Each row has a name. Each piece below is followed by the name of the row it came from, unless a question asks for something else. Each question is about the rows just above it. Places in a row count from 0.

Columns, left to right: M P Q Y
[ 0.7 -0.9 82.6 84.9] -> (57)
[-0.9 83.0 82.8 84.1] -> (8)
[-0.7 -0.9 82.8 84.1] -> (86)
Which column holds this, read top down? [ 0.7 -0.9]
M
Table of tags by key:
[-0.7] -> z_599
[-0.8] -> z_780
[83.0] -> z_904
[-0.9] -> z_351
[-1.0] -> z_726
The tag of (86), keyed by place 1:
z_351
asked: [-0.7 -0.9 82.8 84.1]
(86)
The row with [-0.9 82.8] is
(86)
asked: [ 0.7 -0.9 82.6 84.9]
(57)
[83.0 -0.9] is in which column, read top down?
P

Columns, left to right: H C Z J
[ 35.4  12.1  27.6 -34.1] : (85)
[ 65.5 -41.5 -62.2  39.7] : (78)
[ 35.4  13.8  27.6 -34.1] : (21)
[ 26.8  13.3  32.0 -32.0] : (77)
[ 12.1 -41.5  13.8] is in which column, read top down?
C
Table of tags by key:
[65.6] -> z_489
[65.5] -> z_468
[26.8] -> z_913
[26.7] -> z_340
[35.4] -> z_759
[32.0] -> z_26
[32.1] -> z_408
Look up the entry of (77) at place 0 in the table:
z_913
The row with [ 35.4  12.1  27.6 -34.1] is
(85)
[ 35.4  13.8  27.6 -34.1] is in which row?
(21)

Columns, left to right: G N X D K
[ -6.3 -43.3  11.1 -88.3  36.6] : (106)
[-21.3  91.4  46.7 -73.1  -2.0] : (20)
[ -6.3 -43.3  11.1 -88.3 -25.6] : (23)
Which column holds this, read top down? [ -2.0 -25.6]
K
tags:
[-73.1] -> z_921
[11.1] -> z_606
[46.7] -> z_18
Join (20) by its entry at place 2:
z_18
[-88.3 -73.1] is in which column, read top down?
D
Where do [ -6.3 -43.3  11.1 -88.3 -25.6] appear?
(23)

Columns, left to right: R U W E A B T V S
[ 78.5  36.0  35.5 -37.7  75.0 -22.4  38.9  -0.4 -12.2]  (62)
[ 92.2 -19.5  22.0   4.7  65.3 -28.1  40.7 -42.4  -6.7]  (42)
[ 40.8 -42.4 -22.4  36.0  35.5  75.0  78.5 -27.5  14.3]  (108)
Table of tags by key:
[35.5] -> z_924
[-0.5] -> z_663
[-27.5] -> z_514
[-27.4] -> z_753
[-0.4] -> z_625
Join (108) by its entry at place 7:
z_514
[ 78.5  36.0  35.5 -37.7  75.0 -22.4  38.9] is in which row?
(62)
The row with [ 40.7 -42.4] is
(42)
Which row holds [ 78.5 -27.5  14.3]?
(108)
Which row holds [ 78.5  36.0  35.5 -37.7  75.0 -22.4  38.9  -0.4 -12.2]?
(62)

Columns, left to right: kir Zef gar doga kemeb Dos dar Faz Nozo
[-35.9 -69.6 -17.8 -13.5 -18.7  32.8  42.7   2.9   2.6] -> (2)
[-35.9 -69.6 -17.8 -13.5 -18.7  37.1  89.9 -33.2   9.7] -> (69)
[ 38.4  39.6  10.4 -53.2   2.7  -4.7  29.1 -31.7   4.7] -> (73)
Which column holds this, read top down? [-17.8 -17.8]
gar
Which column holds this, read top down? [32.8 37.1]
Dos
Which column holds this, read top down? [89.9 29.1]
dar

